These are the activations of a small neural network, seen along a few directions. Each row is one input.
Each table varies a few parts of the input and shows all the possible inputs, shuffled.
A made-up example of a description, with smaller parts first: one of 5 places around a ring, together with either a single point or one of 11 places around a ring or (one of 3 separate values, together with one of 6 places along a line).
Shared parts are said once, and a part with two or three values counts as separate values.
In the rows, 128 means zero.

Other details of the inputs vary at random and push rows far along two fixed directions, the same in every table; ignore that.

Table:
x1: [122 127  91 147 107 100 130 122 120 157 101 107]
x2: [125 128 143 116 139 130 139 138  89 153 138 143]
x3: [132 129 142 117 131 148 140 132  87 150 136 137]
x4: [168 138 147 118  84 183 103 113 209  37 122 119]
x5: [127 122  98 149 117  99 105 113 170 105 114 114]
x6: [134 126 129 131 119 127 128 128 141 115 119 124]
x7: [136 129 163 106 135 161 139 127 102 122 142 146]
x8: [112 120 101 148 131  95 138 129 103 168 109 126]
x9: [121 126 122 134 141 112 128 131 110 147 129 129]
x10: [129 126 136 124 139 125 118 122 133 118 141 132]
x11: [127 127 150 109 147 134 120 126 113 121 152 139]
x12: [117 126 129 130 141 115 124 135 110 146 131 128]
x13: [147 137 184  92 142 178 123 135 116 100 161 154]
x14: [141 130 101 153  96 114 115 120 173 108 103 105]
x15: [128 129 151 113 147 145 126 132 113 121 142 143]
x16: [135 134 121 138 120 124 118 128 150 116 121 123]
x17: [ 94 123 124 103 170 147 190 148 125 158 155 132]
x18: [112 126  95 154 123  91 130 129 122 155 106 120]
x19: [126 130 104 149 103 107 120 123 147 136 111 112]
Description of these inputs: either a single point or (one of 3 separate values, together with one of 6 places along a line).

Table:
x20: [114 125 139 101 144 162 175 135  88 161 150 140]
x21: [108 119 101 133 129 123 157 127 121 157 122 120]
x22: [106 128  85 155 123  81 141 138 121 173 101 109]
x23: [140 128 156 101 150 155 110 119 172  69 162 138]
x24: [159 138 120 138  76 159 116 125 234  45 106 101]
x25: [204 145 162 142  53 149  37 101 184  31 100 115]
x26: [ 79 116  98 134 161  85 169 139  53 224 129 132]
x27: [102 128  79 154 118  93 170 144  95 198 101 111]
x28: [109 122 151 102 169 145 149 134  84 154 159 154]
x29: [129 129  95 158 113  91 106 128 181 110 104 105]
x30: [140 134 207  81 177 173 132 143  91 110 181 172]
x31: [128 125 150 107 153 151 122 125 140  99 153 139]
x32: [139 135 201  82 164 184 141 146  92 115 172 167]
x33: [135 120  49 203  62  40  68  87 136 145  52  89]
What is each input in this table made of? -> one of 2 separate values, together with either a single point or one of 6 places along a line
Changing only the choice among 2 separate values turns x23 into x30. The same change can be made to x21. Which row results? -> x24

Table:
x34: [147 132 115 147  89 128 111 126 164  99  93 109]
x35: [136 128 149 130 139 122 125 127  62 156 134 155]
x36: [121 128 155 111 156 126 135 143  84 154 152 144]
x37: [127 132 134 115 133 146 145 140 150 121 141 124]
x38: [114 123  63 164 115  79 127 127 167 141  98  95]
x39: [122 130 169 109 152 134 142 142  26 181 135 159]
x40: [103 123 117 135 162  87 130 132  63 184 134 136]
x41: [106 120  85 146 132  97 138 127 139 150 115 112]
x42: [141 130 118 128  91 140 118 113 155 109 120 109]
x43: [115 124  77 161 121  77 120 123 151 141 104 103]
x44: [153 131 151 115 110 150  95 108 123 104 137 131]
x45: [117 132  88 160  98 103 138 136 133 156  86 105]
x46: [162 138 225  79 149 200 108 135  60 100 164 179]
x47: [123 127  87 146  89 120 138 120 150 142 105  98]
x48: [129 133 143 111 139 140 137 135 130 121 145 134]
x49: [134 127 130 123 128 137 116 118 164  92 132 125]
x50: [124 124 122 124 130 140 131 121 168  99 127 129]
x51: [119 128  86 164 119  68 101 120 150 138 105 104]
x52: [ 89 112  98 143 152  84 146 125  91 181 119 132]
x53: [130 134 110 138 112 127 128 139 190 107 122 106]
x54: [138 132 164 111 132 172 162 137 100 132 142 150]
x55: [116 132 155  97 163 162 165 147  94 151 161 147]
x56: [160 138 180  94 128 180 106 126 173  52 156 140]
x57: [122 128 129 138 141  92 113 131 106 151 131 128]
x58: [125 119 115 141 125 116 101 112 170  93 118 125]
x59: [166 135 167 114 108 170 113 121 148  71 135 144]
x60: [127 123 123 133 134 117 106 115 145 109 129 125]
x61: [ 99 126 122 127 160  97 156 150  63 201 139 135]
x62: [168 135 162 118  98 180 118 122 176  57 131 135]
x63: [ 93 117 113 124 156 123 170 137 103 175 133 139]
x64: [120 128 130 113 144 153 152 133 141 124 142 132]
x65: [147 129 113 137  90 130 102 108 158 104 113 106]
What is each input in this table made of? -> one of 4 places along a line, together with either one of 3 separate values or one of 5 places along a line
Changing only the place on the line of 4 turns x41 into x64. The same change can be made to x61. Which row results? -> x53
List by row number the other rows that have the place on the line of 4 in common with x59. -> x36, x39, x43, x49, x52, x56, x65
Change only the choice among 3 separate values in x45. List by row number the other rows that result. -> x47, x54
